Each row below holds a small network's activations on one input, seen along a few directions.
Each table varies a few parts of the input and shows all the possible inputs, shuffled.
Descriptions start from the smaller parts, as in this example, which fits no table here: line(4) and (point or line(9) or (values(2) and ring(5))).
Shared parts are said once, and a part with two or three values counts as separate values.

Other details of the inputs shift rows strongly along two fixed directions, in all tables alike. That doesn't count.

A family of inputs:
x1: [-7  5  4 12 -6 -9  5  3  6 -5  6  4  8 -1  3]
x2: [ -7   6   4   8   1  -6  -7   9   4 -11   6   2   7   2  10]
x3: [-3  3  5 12 -5 -9  9  2  7 -7  5  8  9  0  0]
x4: [ -5  -5   9   1   9  -5  -3  10  -5 -10  13 -10   3   1   4]
x5: [  3  14 -26   6  39  12 -14 -24   1  39 -25  10 -16 -16  -7]
x6: [  9   1 -17  -9  50  14 -11 -17 -11  34 -17   5 -17  -9  -6]
x7: [ 10  -1  30 -32 -43  63   9   9  15  -7 -61 -38  -7   6 -21]
x8: [-1 -6  9 -3  8 -7  4 12 -3 -9 11 -6  6  3  3]
x9: [  8  -7  -3  -4  -6 -14   1   4   0 -11   8   6   8   7  -1]
x10: [ -4   2  -2  10 -11  -8   6   0   5  -3  11   3   6   1   4]
x11: [  0   0  23  -2 -10 -14  -6   2   4   2  13  14  -3  -5   5]
x12: [ -3  -7   1   1  -5 -10  13   3  -1  -7  10   1   2  -1  -2]
x13: [ -1   0  -1   9 -10  -8   9  -1   7  -5   9   7   7   2   1]
x14: [-5 -5  1  3 -5 -8 10  4 -4 -6 12 -3  2 -2  1]
x15: [  1  -9   2  -7   1  -9   7   7  -2 -11  10   3   9   3   2]
x16: [ -6   7   6   7   1  -5  -3   7   1 -10   6   7   7   6   9]
x17: [  4   6  19 -21 -56  67  -5   2  20  -2 -58 -35  -4   6 -13]
x18: [  0  -4  -4   0  -7 -11  -9   5  -3 -10  11  -2   3   5   4]
x19: [ -3  -1  22   8 -16 -15   2  -4   3   4  11  11 -10 -10   3]
x20: [  5   6 -20  -2  44  12  -8 -20  -9  35 -17  -3 -23 -17 -11]
x21: [  0  -5  -5   6 -13 -13   3   3  -1  -5   9   1   2   2  -2]
x22: [-4  3  0  3 -5 -5 -2  2  0 -8 11  5  6  8 10]
x23: [  2  -7  -4   5 -12 -14   6   2   1  -7   8   5   3   4  -5]
x24: [  5   4 -25  -4  37  13  -5 -25 -12  38 -17   7 -21 -14  -9]
x25: [  0  -4  -2  -1  -7 -11  -5   3  -6  -9  10   2   4   9   3]
x26: [ 2  2 -2  2 -5 -7  0  4  4 -8 11  5  9  5  9]
x27: [ -5  -3  -3   8 -13 -10   1   1  -5  -5  11   1  -1   4  -2]
x28: [ 15  -1 -19 -13  50  10  -5 -14  -4  32 -20   9 -14 -10 -10]
x29: [ 10  -3  26 -37 -45  71  -5   7   8  -6 -59 -37  -3  10 -11]
x30: [ -5  -7   2  -1   1  -5  -3   7  -5 -10  14  -6   5   0   7]
x31: [-5  3 -2  4 -5 -6 -6  4  3 -9 11  1  6  5 11]
x32: [-1 -7  2 -5  1 -7  3  8 -4 -9 12 -2  8  2  6]
x33: [-10   0  10   5   2  -7   9   4  -8  -7  12  -8  -3   1  -2]
x34: [-12   7   6  14  -6  -7   3   1   1  -5   6   4   5   2   3]
x35: [  5   1  -1   1  -5  -7   4   3   5 -10  10   9  10   6   5]
x36: [  5  10 -29   3  32  13  -9 -29  -3  41 -19  14 -18 -10  -6]
x37: [ -5  -3  -5   9 -12 -11  -3   2  -3  -7  12  -3  -1   0  -2]
x38: [  3   4   5   5   1  -7   3   8   6 -12   6  10  12   3   5]
x39: [-9 -3  1  5 -5 -6  4  3 -6 -7 14 -8 -1 -4  1]
x40: [  9   5 -21  -5  44   9  -2 -19  -7  36 -19   2 -21 -15 -11]
x41: [  0   6   4   6   1  -7  -1  10   4 -10   6   6  10   3   8]
x42: [  5  -5  -4  -3  -7 -13  -2   5  -2  -9   9   2   7   7   3]
Each input here is: values(2) and (point or (line(4) and line(5))).
The inputs of x40 and x8 match in every part but the values(2) part. If x37 is changed in the same way as x40 into x8, which row does it become?
> x18
The inputs of x22 and x36 match in every part but the values(2) part. If x4 is changed in the same way as x22 into x36, which row does it become?
> x20
Change only the values(2) part in x25. List by row number the other rows that result.
> x27

A family of inputs:
x43: [ -5  -9 -22  13  -2 -20   1   1  -9 -10  17   0   8   9  -1]
x44: [-11   0  11  18  -4 -24  18  -4  -2   4  19   5  -7 -15  -3]
x45: [ -8  14   3  18  14 -13  -3   7   4 -12  12  15  12   6  13]
x46: [-13   6 -16  22  -1 -16  -1  -1  -2  -7  18   0   9   7   1]
x47: [  0   9  20 -14 -32  42  -5  17  13 -28 -36 -28  16  18   0]
x48: [ 14  21 -12 -15   7  67 -27 -30   8  56 -74 -12 -36 -17 -15]
x49: [ 13   0  -5  -1   2 -20   2   5   9  -9  18  26  16   5   9]
x50: [-13  13  -8  27  -6 -19   2  -2   4  -2  15  11   5   3   5]
x51: [ -2  -7  -1  -5  17 -17 -11  12 -12 -12  21  -3   6   3  13]
x52: [-13   3  20  -4 -39  40  11  11   4 -14 -23 -42  -3   0 -16]
x53: [  9 -16  30 -32 -31  34  14  22   4 -21 -28 -38   2   9 -13]
x54: [ -7  -2  22   7  11 -18   4   4   0   1  19  16   5  -5   8]
x55: [ 14  -6 -17  -7   7 -20   2  10  -1 -13  19  12  17  12  11]
x56: [ 11  -3  12 -15 -65  27   6   3  24 -15 -29  -8   6  12  -8]
x57: [ -7  -2  21  11  16 -20  12   7   3  -1  17   7   3 -10   3]
x58: [ 25  -4 -40 -26  82  11 -13 -32 -18  62 -26  17 -29 -16 -12]
x59: [ 18  20 -53  -4  77  21 -23 -34  -2  47 -32  20 -10 -12   2]
x60: [-20   3  -3  16   4 -12   4  -1 -12  -3  25  -6  -2  -1   1]
x61: [ -7   6  -4  19 -13 -27   3  -5   7   1  12  21   4  -3   1]
x62: [ -6   6  -9  18 -16 -23   3  -7  13   1  15  24   8  -4   6]
x63: [-17   8  16  13  19 -10   2   7  -2  -5  19   6   3   0  13]
x64: [ 12  -8 -11  -7  10 -24   2  11  -6 -14  16  10  13  12   4]
x65: [ -1 -10   6   9  -3 -26  21  -6  -7  -1  22   4  -9  -9  -8]
x66: [ -2 -10  26 -26 -24  39  10  23   2 -24 -29 -43   5   6 -10]
x67: [  4  -8  -3 -11 -52  36   1   8  10 -20 -27 -28  13  18  -4]
x68: [ -9  -9   1  -6  21 -15   3  11 -16 -12  22  -5   6   4   8]
x69: [  4  -2 -18   0  13 -14  -1   9  -5 -17  17   5  21  11  16]
x70: [  5   1  48 -18 -47  38 -11  17  19 -13 -33 -13   5   3   2]
x71: [-11   6 -21  21  -3 -13   0  -4   3  -6  20   2  14   7   8]
x72: [-12  13 -13  26  -8 -15   2  -4   9  -1  17  13   9   3  11]
x73: [ 39  -1 -16 -50  27  63 -27 -20   1  49 -74 -12 -28  -8 -17]
x74: [ 23  16 -34  -2  67   9 -21 -33   3  58 -36  40 -17 -20  -7]
x75: [ -2  -9   7   4  -7 -25  12  -9  -8   2  24  12  -8  -4  -3]
x76: [  5 -12 -26   4  -9 -23   5  -2   0  -8  19  10   8   9   2]
x77: [  4  -9  18  -4  11 -21   8   3  -4  -1  23  13   3   1   3]
x78: [-20   9   5  25   3 -16  15   1  -4   2  21  -4  -7 -10   0]
x79: [  4 -10  17   0  16 -23  16   6  -2  -3  21   5   1  -4  -2]
x80: [ -4   6  32 -19 -31  44 -14  18  10 -23 -29 -34   6  10   5]
x81: [-20   9   5  21  -1 -14   7  -2  -6   3  22   3  -5  -4   6]
x82: [-12 -13  -9  11   6 -15  14   4 -17  -8  25 -12  -4  -6  -9]
x83: [ -6  15  -3  17  11  -9  -2   5   9 -12  15  18  17   5  19]
x84: [  9  -7  15  -4   6 -23  -7   5   0  -2  23  17   3   0   8]
x85: [ -9   8  41  -8 -26  43   9  19  16 -16 -32 -33   1   2  -4]
x86: [-15   5  -5  17   0 -16  -9  -1  -7  -3  24  -5  -2  -2   6]
x87: [-18   3   7   5  23 -10   0   8  -7 -11  21  -4   6   2  10]
x88: [ -8   3   9  15 -13 -26  -6  -6   1   5  20  16  -5 -11   7]
x89: [  3  -3  -9  10 -13 -30   5  -6   3  -4  15  20   1   3  -4]
x90: [ 27  -3 -63  -8  56   5 -15 -40 -10  58 -31  22 -28 -12 -20]
x91: [ -5   1  37 -10 -57  32   9   2  10  -5 -29 -18  -5  -1  -8]
x92: [ 19  -1  30 -24 -48  31   2  17  19 -22 -34 -10  12  16  -8]
x93: [ -4  10  42 -11 -36  45 -13  18  16 -18 -32 -23   2   7   7]
x94: [  4 -18  19 -20 -47  31  18  10  -1 -17 -23 -36  -8   4 -21]
x95: [-12 -12  -9   7   3 -15   6   1 -19  -6  26  -6  -3   0  -2]
x96: [  2  -6   4   5 -12 -28  -3  -7  -2   1  24  15  -8  -5   2]
x97: [ -4 -17  -6  -1  -2 -22  10  -2 -16  -4  26   1  -7   1  -4]
x98: [  2   7   1  10   2 -17  -1   4  12  -7  14  30  17  -1  13]
x99: [ 24   1 -29 -31  14  66 -28 -30  -4  51 -73 -21 -34 -12 -22]
x100: [  2  -4 -13   1  16 -18  -2  11 -10 -18  14   2  16  11   9]
x101: [ 25  -4 -52 -15  57   6 -24 -42 -15  63 -24  17 -39 -20 -15]
x102: [-18   3   6   9  27 -12   8  12  -4 -12  20 -11   4  -4   4]
The inputs of x77 and x49 match in every part but one. If x68 is changed in the same way as x77 into x49, which row does it become?
> x69
What is each input in this table made of?
> values(2) and line(5) and ring(6)
Change only the line(5) part in x70. List by row number the other rows that result.
> x54, x57, x74, x98
Change only the values(2) part in x45. List by row number the other rows that result.
> x50
Start at x99 and move only the ring(6) part, one step at a time. The first step leads to x86. Which rows follow, in order?
> x48, x88, x96, x101

A family of inputs:
x103: [  5  -2  50 -21 -71  44   7  14  21 -19 -39 -25   1   7 -10]
x104: [  7 -11  22 -32 -47  47   4  23   6 -32 -34 -41  12  20  -7]
x105: [ 18   3 -22  -7  17   1 -10 -11   5  16 -13  20   2   1   2]
x106: [ -8  -3  16  14  -8 -44   5  23   2 -37  49  18  29  14  23]
x107: [  1   8 -27  11   8   3  -7 -18   1  20 -11   9  -8  -5  -5]
x108: [  8  -5 -13 -15  41   8  -7   0 -11   9  -7  -5  -2  -1   0]
x109: [ -3  10  31 -14 -52  53  -4  20  20 -27 -39 -33  14  15   2]
x110: [-14  -2  28  17 -10 -46  10  21   1 -32  51  16  19   6  18]
x111: [ 11   0 -14   0   4  -4  -3 -20   3  26  -8  18 -13 -10  -7]
x112: [ 16   0 -23  -2   6  -3  -7 -17   4  20 -11  20  -6  -4  -5]
x113: [ -8  11  -5  12  17   6  -1 -16  -1  26  -8   6 -15 -15  -4]
x114: [ 10  -9 -25  -9  21   2  -2 -11 -12  15  -6  -2 -10  -3 -10]
x115: [ -4   8 -18  13   6   3  -3 -21  -1  26  -8   7 -15 -11  -7]
x116: [  3  -4  -2 -11  40   6  -3  -2 -12  15  -6  -7 -12  -9  -4]
x117: [  2  -7  -3  -7  30   3   3  -8 -13  20  -4  -7 -17 -13 -10]
x118: [-19   3  -1  28 -15 -41   7  18   2 -36  48   8  26  13  19]
x119: [-17 -17   8  15 -14 -46  18  16 -15 -30  56  -5   8   5   5]
x120: [ -6  15  -4   9  27   9  -7 -10   0  20 -10   5 -10 -12   2]
What is each input in this table made of?
> values(3) and ring(6)
The inputs of x107 and x120 match in every part but the ring(6) part. If x114 is changed in the same way as x107 into x120, which row does it become?
> x116
Change only the values(3) part in x111. List by row number the other rows that result.
> x115, x119
Start at x110 and move only the ring(6) part, one step at a time. The first step leads to x103. Which rows follow, in order?
> x111, x112, x105, x106
